Each row below holds a small network's activations on one input, seen along a few directions.
In each table, some parts of the input vary, and every possible input appears once, in random order.
Descriptions start from the smaller parts, as in this example, which fits no table here: line(4) and (point or ring(9) or (values(3) and ring(5))).
Shared parts are said once, and a part with two or three values counts as separate values.

Other details of the inputs shift rows strongly along three fixed directions, in all tables alike. That doesn't count.

A family of inputs:
R1: [ 10  35 -32 -39 -26  42 -60   3 -24  39  -1  -9]
R2: [ 11 -31 -14 -43 -20 -27  -6 -54  37 -26 -25 -37]
R3: [-26  -6  19  45  39   1  39  38  -7  22   1   8]
R4: [ 22  67  18   1 -30  24  -7  57 -50 -14  44  75]
R5: [-23 -56  12  30  31 -34  32 -20  25   3 -23 -44]
R6: [ 15  25 -29 -56 -32  21 -47 -14   0   6 -19 -22]
R7: [-16 -22 -21   3  42  21 -12 -18  21  38 -17 -34]
R8: [ -4   5  23  41  26   8  33  28 -13  -8  35  50]
R9: [  9 -30 -17 -36 -23 -29 -13 -57  36 -21 -28 -44]
R10: [ 15  38 -11 -25 -40  16 -42   4 -18  -2   2   9]
R11: [ 21  48 -14 -38 -54  21 -47   7 -28  -3   7  18]
R12: [ 38  23   6 -49 -79 -30 -19 -20  -6 -56   5  18]
R13: [  6 -10  47  20 -25 -59  55  14   2 -74   0  25]
R14: [ -7 -43   2   8  36 -20  33 -28  42 -18 -16 -22]
R15: [-16 -49   0  29  50 -10  29 -27  32   5  -6 -19]
R16: [ -4 -25   3  14  22 -14  23 -17  24 -16  -7  -9]
R17: [  1  16 -29 -33  -5  32 -45 -10  -2  31 -13 -24]
R18: [-11  16  -9 -12  -2  16 -24  19 -12  25 -24 -30]
R19: [  4 -35 -12 -28   6 -19   4 -41  35 -10 -22 -33]
R20: [ 12  11  37  34  -3 -20  42  28 -17 -40  44  68]
R21: [ 34  12  23 -21 -72 -54  13 -20   4 -88   9  30]
R22: [-19 -15   2  39  65  28  23  16   5  33  15  11]
R23: [-10 -27   7  35  42  -1  23  -1   5  19  18   7]
R24: [ 10  51   9  18 -22  31 -21  38 -48   8  40  57]
R25: [ -3 -22   5  14  25 -12  28 -11  24 -19  -7  -6]
R26: [  5 -25 -15 -35   5  -8  -3 -33  33  -4 -22 -34]
R27: [ 23   0  39  17 -31 -43  43   0  -4 -71  34  57]
R28: [-36  -3  -2  42  48  26  10  37 -15  62  -4 -10]
R29: [-18  -3  -6  32  56  37   2  22 -10  52  17   8]
R30: [ -8   8 -24 -32 -33   3 -40  -8  -9  36 -30 -46]
R31: [-26  11   5  36  21  18   6  40 -27  44   6   6]
R32: [ -9  34 -20 -12 -19  35 -51  27 -35  49 -16 -26]
Each input here is: line(4) and (values(2) or line(6)).
- Changing only the line(4) part turns R27 into R22. The same change can be made to R9. Which row results? => R14
- Change only the values(2) part in R3. List by row number the other rows that result. => R18
- A walk changes only the line(4) part. It starts at R21 and steps to R10. List the rest of the walk in order. => R16, R25

A family of inputs:
R33: [  5  11  -7  -7   2  14 -20   4 -11   9   8   2]
R34: [-15   4   5  23  11  -4  12  12   5   1 -10  -5]
R35: [ -2   7   5  -2 -27 -24   9   2   5 -25 -10  -4]
R36: [-27 -18   4  17  33   5  27  18   3  32 -10 -12]
R37: [ -2  19   2  26  -1   8  -9  20 -25   4  23  16]
R38: [  4   0   6 -19 -51 -34   2 -23   5 -32 -11 -12]
R39: [ 21 -14  30   5 -24 -37  25 -14   4 -46  26  32]
R40: [  3  38  29  27 -14  -8  21  54 -43 -19  33  64]
R41: [  8 -19 -31 -69 -23 -16 -18 -40  23   9 -44 -56]
R42: [-14 -19  -3  29  14  -5   5  -8  -3  23  14  -2]
R43: [  9   3 -47 -79 -51 -10 -64 -53  38  -3 -69 -87]
R44: [ 13 -26  13 -13  -4 -37  27 -22  27 -33  -5  -4]
R45: [ 17  68  -3 -39 -54  23 -33  39 -40 -21  -7  22]
R46: [-22 -13   3  51  44   9  11  10  -1  33   1  -3]
R47: [-19  26  10  38  31  25  16  62 -34  35  17  30]
R48: [ 11  -3   7   3   6 -10  30 -13  28 -41  13  36]
R49: [-10 -26  -2   7  44   6  18   5  21  28 -10 -19]
R50: [ 11  -4 -11 -38 -17   0 -24 -18   9 -19 -11 -24]
R51: [ 15  61 -25 -20  -3  60 -40  12 -22  10  15  32]
R52: [  4 -23  11   4  -8 -27  26  -8   6 -13  12  14]
R53: [ -8 -26  -1  16  35   0  10  -5   9  17   5  -7]
R54: [ 12  37 -41 -51 -11  54 -56 -21   7  18 -11 -10]
R55: [ -3  25 -29 -36 -13  35 -53   7 -18  49 -21 -36]
R56: [-16 -29  -3  22  48  10  19   5   4  47   3  -7]
R57: [ 15 -18  -8 -52 -21 -15  -9 -37  22 -29 -24 -34]
R58: [-11  11  -7  10  34  22  -2  34 -16  43   8   8]
R59: [ -7 -28   5  29  25   4   3 -16   9   1   6 -10]
R60: [  8  14  21  -7 -37 -26  18  17 -17 -31  10  29]
R61: [ 15  -4  24 -13  -9 -25  28   4  10 -53  -3  19]
R62: [ 20  74  -8 -32 -36  47 -49  49 -44  20  13  29]
R63: [  2  19  10  37   5  16 -11  20 -29   2  28  32]
R64: [  2  28  11  29  16  20  27  27 -14  -7  41  75]
R65: [-10 -41 -33 -30  31  14 -17 -30  25  59 -29 -65]
R66: [-16 -38  -6  27  39   3   3 -19  18  22 -13 -28]
R67: [-21 -27  -3  39  42  10   9  -1   6  41   3 -17]
R68: [ -9 -35   3  18  24  -3  13 -16   5  26  16   1]
R69: [  8 -45   0 -21 -12 -37  13 -44  29 -23  -5 -18]
R70: [ 16   9  14 -11 -31 -21  11   3 -10 -28  20  22]
R71: [-23 -15   8  45  41  14  10   4  -3  13  -3  -6]
R72: [ 12  10  16 -18 -28 -29  13   1   1 -47  -6   8]
R73: [ -6 -17   1 -10 -25 -35  20 -24  21 -21 -28 -30]
R74: [ 15   2  25  10 -40 -38  14 -11  -4 -56  20  30]
R75: [ 21  44 -26 -33 -41  51 -70   9 -30  24  16   4]
R76: [-19 -11   0   9  32   4  14  17  11  20 -16 -15]
R77: [-10  -5 -21  14  53  38   6  -3  13  36   7  12]
R78: [ 21  32 -30 -59 -34  23 -59  -6  -7  22 -16 -24]
R79: [ -4  29   6   7 -15  15 -12  22 -18 -13  -1   6]
R80: [-18 -18   6  35  31   0  12  -6  13   9 -12 -15]
R81: [  8 -16  16  18 -18 -28  16 -16   3 -16  16  10]
R82: [  5  -8  14  13 -30 -37  23  -7   2 -33   7  14]
R83: [ 15 -10  15   0  -8 -20   4 -18   2 -31  17  18]
R84: [  8  -3  23  -6 -18 -28  25   2   4 -56  -2  13]
R85: [  1 -19  16  17   0 -16  17 -16  10 -32   0  -2]
R86: [-20 -21  -5  14  53   7  17  10  17  23 -26 -29]
R87: [-14  30  -9  26   5  32 -23  25 -29  50   7   3]
- Changing only one part turns R87 into R38. The same change can be made to R40. Which row results? => R60
- Changing only one part turns R58 into R61. The same change can be made to R65. Which row results? => R57
- What is each input in this table made of? => line(5) and (point or (values(2) and ring(5)))
